[[  1  20 -14  21 -24  22]
 [ 35  35 -52 -11 -25  39]] => -52

[[-11   4   4 -14   1 -12]
 [ 43 -10 -10  56   4  49]
 [ 12  -4  -4  15  -1  14]] => -4

[ 27 -40 -11 -46 -51 -50] => -11

[  4  38  31 -25 -14 -56] => 31

[ 10  15  -7 -22  54 -11] => -7

[  2  38 -63 -68 -42 -54] => -63
---
[-11.41, 11.57, 0.57, -0.85, 14.08, 7.33] --> 14.08, -11.41
[[-0.10, -0.08, -0.20, -0.19, 0.13, -0.03], [0.01, 0.00, 0.03, 0.03, -0.02, 0.03]] --> 0.13, -0.20
[[-1.3, 5.7, 2.8, 10.4, 2.3], [-17.0, 3.7, 3.8, 7.4, -0.3], [19.7, 2.4, 2.6, 2.0, 1.8]] --> 19.7, -17.0
[1.0, 0.8, -1.0, -0.1, 0.1] --> 1.0, -1.0
[[-67.06, -180.85, -195.74, -114.25, -104.67], [111.96, -108.06, 129.11, -63.10, 25.89]] --> 129.11, -195.74
[[-92.743, -112.374, -110.561, -99.721, -206.019, -163.474], [137.915, -112.829, -100.617, -95.550, -146.642, -143.727]] --> 137.915, -206.019
[-0.183, 0.140, -0.106, -0.073, -0.125, -0.031, 0.072] --> 0.140, -0.183
[[-1.251, 0.023, -1.055, -0.042, -0.758, 1.023], [-0.537, 0.030, -1.025, -0.518, -0.587, -0.847], [-0.311, -0.651, -0.681, 1.233, -0.053, -0.487]] --> 1.233, -1.251
[[-6.896, -20.956, -1.330, -16.560], [12.913, 14.013, -20.866, 11.302]] --> 14.013, -20.956
---
((477, 381, 846, 660, 41, 239), (526, 333, 418, 330, 542, 411), (482, 300, 337, 339, 450, 440)) result: 477
((5, 2, 5, 2, 4), (4, 7, 3, 7, 2)) result: 5
((7, 4, 3, 3, 2, 3), (5, 7, 5, 3, 5, 3)) result: 7
((2918, 4082, 2541, 3941, 8521), (4084, 2335, 2460, 2111, 2913)) result: 2918
((32, 81, 78, 23), (61, 41, 4, 71), (30, 91, 35, 28)) result: 32
(-163, -757, 596, 703, -2) result: -163
---
[[-10 -68  19  51 -20 -35]
 [-34  15 -29 -10   3   1]] out -10

[ -5 -19 -52  -9 -27] out -52

[[-13   1 -23  35 -24   3]
 [-27 -17 -46 -20 -18  -2]
 [-11 -36  46 -49  20   1]] out -49

[20 51  0 13 55 29] out 13

[-37 -57   9 -11 -26] out 9

[[  3  12  23   6]
 [  3  -9  -4  17]
 [ 32  58  58 -36]] out 58

[ 19 -21  10  21  50  47 -22] out 50
---
[[7552 2111 6883 6401 4396 6803 1430]
 [3607 4528 3870 8524 5709 6352 6548]] value 6352

[[7058 6366 5020 6144 2427]
 [5696 5876 6587 5753 7153]
 [7935 6216 5372 6135 2756]] value 5753

[[ 112  188  296   61   48  154  263]
 [ 547  241  138  165 -874  291 -450]] value 291

[[112  77 205  18 214]
 [154  63 155 208 149]] value 208

[[-34  24  -6  -6  10]
 [ -5  -8  29  -2  24]
 [ 26 -21  18  -8 -18]] value -2

[[73 24 60 77 58 30 62]
 [35 39 83 41 66 53 33]
 [87 12 27 71 19 53 56]] value 53

[[4 2 8 7 4]
 [7 8 4 6 4]
 [5 6 4 2 6]] value 6
---
[[6066 5212 5887 6016 4778 5243]
 [4977 1916 8204 6543 8668 4060]] out 5887

[[8021 3117 7706 6177 8485]
 [1034 1597 5857 3687 8112]] out 7706

[[4 2 3 6]
 [5 2 1 8]] out 3

[[4831 3584 5668 3779 3621 9334]
 [2825 4246 2204 3572 5303 2404]] out 5668

[[615 208 834 661 783 660]
 [545 559 429 576 728 859]] out 834

[[147 134 190  53 109 116]
 [105 117 206 116 164 106]] out 190

[[367 346 524 291 201 752]
 [408 471 363 304 255 442]] out 524

[[122 114 195 162 171  64]
 [136 109 157 128 117 104]] out 195
---
[140 790 540 723 226] yields 790
[226 133  60 136 126 120 189] yields 133
[248 230 130  63] yields 230
[25 21 77 82] yields 21
[677 988 713  57] yields 988
[  1  26  -6 -30] yields 26
[805 629 240 575 353] yields 629
[-39 -37  41  43  16] yields -37
---
[[-38  -2   7   1]
 [ -7  -2   3  -9]
 [ -8 -50  -9 -49]] --> 7, -50

[ 0 23 42 30 64 19 57] --> 64, 0

[ -7  14 -60 -34 -13 -37 -47] --> 14, -60

[ -3  22 -69 -53  32] --> 32, -69

[ 15  50 -13  21   0 -57  -4] --> 50, -57

[-30 -57  34   6] --> 34, -57
---
[[ 0.110 -0.048  0.119 -0.128 -0.046]
 [-0.107 -0.010 -0.113  0.113 -0.009]
 [ 0.106  0.078  0.114 -0.115  0.076]] value -0.113, 0.119

[-18.668  18.275  15.303  -4.556 -16.324] value 15.303, 18.275

[ 15.7 -10.1  13.1   6.6  12.4] value 13.1, 15.7

[-1.621  1.517 -0.828  0.634  1.742] value -0.828, 1.742

[ 0.044  0.001  0.113  0.000 -0.138] value 0.113, 0.113

[ 0.18  0.13 -0.15  0.20 -0.12  0.13 -0.06] value 0.20, 0.20

[ 17.8 -13.2  18.3  -4.6  -3.6] value 18.3, 18.3
---
[[121 157  56  92 246 172]
 [120 176  51  78 236 218]] -> 78

[[ 28 -27  41  10 -15  30   2]
 [-11 -15 -29 -24  27  34  -8]] -> 27

[[ 179 -342  562   69]
 [ 342 -513  248  283]] -> -513

[[1 7 7 4]
 [1 7 5 3]] -> 7

[[317 743 859 764 102 862 359]
 [997 693 608 816 718 687 668]] -> 718

[[5 4 6 8]
 [2 8 6 4]] -> 8
